These are the activations of a small network on made-up records, seen along a few directions, one row for each record.
Here are examples, each followed by its value of one field, ZIVE.
Records without ZIVE are marked none.
The largest differences between rows may come from other fields.
(in the rows, 500 means zero)
Strong random noise was added to every row along 5 fixed directions; ignore it. To show where, here is one row again and again, with new noise each time:
[575,669,632,460,499,447,486,637,484,486,508,462,521,544,518,491,465,483,546]
[464,639,682,523,567,530,515,480,580,434,567,520,666,599,615,543,420,469,627]
[433,369,404,541,378,306,334,452,408,452,451,368,459,522,392,406,744,773,456]
[491,794,548,392,755,543,582,524,369,445,490,576,556,547,348,487,503,633,467]
[381,709,481,469,712,612,561,315,480,433,414,573,535,447,505,317,628,614,560]
[621,552,391,771,294,332,562,630,293,589,498,123,584,650,626,331,790,386,648]
[506,557,697,504,443,448,427,553,607,447,553,481,591,571,612,547,418,478,600]

[556,430,412,576,359,449,527,580,396,555,503,467,474,552,510,435,607,515,554] -> dap
[429,327,485,550,382,397,303,348,634,428,460,519,351,301,532,451,563,656,399] -> gulo
[448,301,563,466,290,426,332,440,678,501,410,513,306,361,602,432,551,439,532] -> sef
[375,423,537,548,504,669,464,349,719,443,571,601,554,429,730,534,480,418,627] -> dap
[540,613,581,319,461,474,410,474,494,558,289,484,295,331,575,126,648,498,582] -> sef
[456,501,530,280,610,446,462,495,500,416,462,656,482,623,345,449,491,645,459] -> nilu
[464,573,368,407,573,617,523,407,638,470,327,650,305,249,451,378,606,545,443] -> nilu
[413,300,532,534,407,421,420,419,594,468,481,516,519,482,584,564,532,530,489] -> sef
[470,641,328,679,542,619,683,314,461,575,395,420,406,454,702,158,713,326,639] -> gulo
[590,518,549,454,420,412,423,605,423,494,493,406,434,499,411,584,530,481,438] -> mizel
[497,581,439,635,579,520,621,503,341,495,563,415,608,493,470,532,594,467,455] -> none
[510,479,613,538,426,559,523,521,574,511,472,441,582,596,763,436,496,319,693] -> luma
[631,747,618,378,681,556,605,606,388,592,463,480,442,439,539,410,433,395,539] -> mifu
[629,567,559,415,484,505,575,665,522,563,496,496,449,543,492,611,402,341,492] -> mizel
[452,537,406,569,615,511,630,531,419,448,536,541,547,636,365,653,508,572,429] -> nilu
[604,434,434,401,416,263,361,656,324,569,496,390,333,509,199,604,585,675,296] -> mizel
[539,659,503,543,458,512,501,590,459,536,519,432,479,408,695,463,466,395,585] -> dap
[684,491,290,623,376,416,578,726,223,638,504,305,486,562,417,498,710,483,479] -> luma
[413,520,491,560,542,575,439,259,607,448,419,543,356,202,670,275,601,536,508] -> gulo
[423,384,415,556,588,540,510,374,379,470,516,499,625,665,475,551,573,582,513] -> mifu
[437,574,480,591,551,494,473,410,435,450,562,425,556,402,487,589,485,578,445] -> none
[609,613,568,446,456,546,519,599,566,601,399,490,385,387,626,394,490,371,569] -> luma
[578,555,568,489,519,546,565,570,436,554,444,492,401,445,546,469,477,397,526] -> mifu
[458,542,442,616,604,506,599,530,326,474,608,451,606,580,340,656,528,542,443] -> none

Here are new rows. What is ZIVE for each?
[549,493,647,481,460,601,458,433,711,439,486,566,452,470,735,412,381,313,620] -> gulo
[530,542,537,446,583,520,542,584,426,514,536,488,510,536,441,592,504,508,485] -> luma
[591,345,613,570,338,338,423,605,495,577,570,339,540,625,562,586,488,444,557] -> mifu
[536,426,454,426,439,526,513,618,544,541,508,585,493,606,538,546,449,491,526] -> dap
[484,649,534,299,624,625,480,415,547,467,353,669,289,284,377,430,506,532,416] -> mizel
[519,655,464,486,678,618,665,498,467,571,465,589,589,605,490,550,452,462,521] -> luma
[571,608,525,339,532,516,523,659,398,532,498,556,487,618,530,385,487,421,584] -> dap
[350,480,430,591,573,622,542,154,569,397,473,522,516,362,696,353,580,549,608] -> gulo
